cols: P J S A
90; 179; 129; 125 : J_835
121; 191; 143; 142 : J_286
132; 205; 80; 150 : J_33
95; 236; 147; 67 : J_807
151; 96; 195; 225 : J_198
219; 31; 175; 153 : J_156
36; 74; 147; 113 : J_478
100; 148; 199; 119 : J_217
start: 219; 31; 175 -> J_156, 0
start: 36; 74; 147 -> J_478, 0
col: 191; 205; 236; 96; 31; 74; 148 -> J
col: 143; 80; 147; 195 -> S
start: 148; 199; 119 -> J_217, 1

cols: B Q M D U
134; 127; 115; 156; 153 = J_286
75; 141; 99; 114; 119 = J_807
248; 135; 176; 180; 84 = J_478
248; 135; 176; 178; 32 = J_147
col: 99; 176; 176 -> M
col: 180; 178 -> D
col: 115; 99; 176 -> M
asked: 248; 135; 176; 180; 84 -> J_478
start: 134; 127; 115 -> J_286, 0

cols: X W Y H
83; 199; 107; 127  J_286
109; 181; 58; 115  J_198
162; 134; 106; 88  J_835
16; 182; 71; 137  J_287
116; 108; 64; 94  J_807
83; 199; 107; 136  J_33
124; 143; 133; 156  J_478
53; 211; 104; 131  J_217
98; 188; 98; 111  J_546
col: 83; 109; 162; 16 -> X
asked: 83; 199; 107; 136 -> J_33
col: 127; 115; 88; 137 -> H
asked: 53; 211; 104; 131 -> J_217
start: 71; 137 -> J_287, 2
col: 127; 115; 88; 137; 94; 136; 156; 131 -> H

cols: E N K G T F R
63; 63; 113; 168; 79; 113; 101  J_33
98; 136; 137; 60; 63; 59; 107  J_287
161; 70; 145; 102; 79; 113; 101  J_704
111; 51; 123; 69; 42; 228; 162  J_147
161; 70; 113; 102; 79; 113; 101  J_198
then: 70; 145 -> 102; 79; 113
col: 145; 123 -> K
start: 60; 63 -> J_287, 3
col: 79; 63 -> T
start: 98; 136; 137; 60 -> J_287, 0

cols: Z C V L
120; 116; 103; 74 = J_546
120; 127; 37; 84 = J_217
122; 127; 84; 37 = J_807
99; 81; 32; 99 = J_147
106; 109; 83; 55 = J_835
104; 99; 84; 32 = J_286
asked: 104; 99; 84; 32 -> J_286
start: 84; 37 -> J_807, 2
col: 127; 127; 81; 109; 99 -> C
asked: 120; 127; 37; 84 -> J_217
asked: 122; 127; 84; 37 -> J_807
col: 127; 127; 81; 109 -> C
start: 99; 84; 32 -> J_286, 1

cols: Kegem veru pafat Dozi Fomid
132; 44; 75; 99; 142 = J_33
132; 44; 75; 75; 128 = J_198
109; 47; 186; 185; 81 = J_478
132; 44; 97; 166; 114 = J_217
138; 133; 113; 103; 99 = J_704
asked: 132; 44; 75; 99; 142 -> J_33
start: 132; 44; 97 -> J_217, 0
col: 132; 138 -> Kegem
asked: 132; 44; 75; 75; 128 -> J_198
asked: 132; 44; 97; 166; 114 -> J_217

cols: sog Godun vuz tused Zapu ges
152; 148; 95; 165; 160; 128 = J_287
100; 176; 155; 148; 126; 226 = J_546
100; 148; 95; 165; 160; 128 = J_286
94; 93; 81; 84; 124; 137 = J_156
then: 100; 176 -> 155; 148; 126
start: 84; 124 -> J_156, 3

cols: zusi Bubab meko liva vozo Mulu zod
135; 225; 177; 236; 200; 141; 178 -> J_478
160; 191; 70; 192; 17; 80; 119 -> J_286
110; 139; 129; 144; 140; 111; 112 -> J_147
124; 198; 145; 211; 153; 118; 144 -> J_217
198; 124; 135; 94; 146; 181; 114 -> J_198
110; 139; 129; 60; 123; 187; 94 -> J_546
126; 128; 127; 130; 132; 121; 126 -> J_287
73; 71; 86; 67; 121; 249; 108 -> J_835
then: 124; 198 -> 145; 211; 153
asked: 110; 139; 129; 60; 123; 187; 94 -> J_546
start: 124; 198; 145; 211; 153; 118 -> J_217, 0

cols: Letis bom duni Naf
156; 188; 140; 165  J_478
192; 161; 162; 123  J_286
45; 106; 88; 150  J_198
59; 109; 89; 114  J_33
223; 141; 144; 81  J_546
81; 75; 97; 106  J_704
185; 111; 150; 82  J_807
157; 98; 140; 71  J_217
114; 61; 106; 81  J_156
185; 111; 150; 144  J_835
asked: 192; 161; 162; 123 -> J_286
col: 161; 106 -> bom
asked: 185; 111; 150; 82 -> J_807
asked: 185; 111; 150; 144 -> J_835
start: 111; 150; 144 -> J_835, 1
col: 75; 111; 98; 61; 111 -> bom

cols: dugum kopud mazen gefeg
17; 123; 102; 120 = J_156
157; 95; 141; 115 = J_217
90; 137; 95; 120 = J_286
89; 127; 103; 159 = J_198
120; 141; 130; 142 = J_147
132; 123; 102; 135 = J_33
145; 127; 103; 159 = J_287
74; 133; 112; 101 = J_546
169; 130; 156; 152 = J_807
105; 166; 114; 114 = J_835
102; 73; 134; 55 = J_478
asked: 132; 123; 102; 135 -> J_33
asked: 105; 166; 114; 114 -> J_835
asked: 145; 127; 103; 159 -> J_287
asked: 157; 95; 141; 115 -> J_217

cols: faf Dogab vepav Bovi
127; 124; 123; 141 = J_156
205; 63; 16; 198 = J_147
122; 245; 154; 206 = J_546
155; 146; 123; 94 = J_478
162; 120; 117; 141 = J_704
142; 115; 102; 144 = J_217
177; 70; 35; 173 = J_198
120; 13; 85; 179 = J_286
159; 245; 206; 154 = J_807
146; 88; 86; 202 = J_33
151; 145; 135; 107 = J_287
start: 177; 70 -> J_198, 0
col: 13; 245 -> Dogab
start: 245; 206; 154 -> J_807, 1
asked: 151; 145; 135; 107 -> J_287

cols: ratel lol Kamig pako Diru buk
74; 35; 91; 178; 125; 146  J_478
126; 129; 135; 136; 128; 125  J_33
159; 142; 170; 58; 74; 122  J_807
116; 35; 74; 129; 119; 123  J_156
179; 74; 35; 91; 176; 95  J_835
asked: 179; 74; 35; 91; 176; 95 -> J_835
start: 35; 91; 178; 125; 146 -> J_478, 1
start: 74; 35; 91; 176 -> J_835, 1
start: 178; 125 -> J_478, 3
col: 128; 74; 119; 176 -> Diru
col: 91; 135; 170 -> Kamig

cols: magoz zeler Defo mino zes Ziba vof lazez
130; 136; 113; 151; 172; 137; 99; 187 -> J_147
99; 208; 128; 178; 169; 176; 127; 108 -> J_286
107; 195; 92; 163; 118; 223; 193; 111 -> J_835
73; 95; 80; 106; 116; 61; 66; 169 -> J_33
114; 151; 172; 137; 125; 211; 197; 154 -> J_546
130; 142; 171; 123; 153; 92; 86; 124 -> J_478
130; 126; 116; 136; 120; 137; 137; 134 -> J_156
139; 185; 135; 185; 171; 175; 131; 152 -> J_807
145; 113; 100; 149; 134; 160; 156; 145 -> J_198
then: 80; 106; 116 -> 61; 66; 169
start: 113; 151; 172; 137 -> J_147, 2

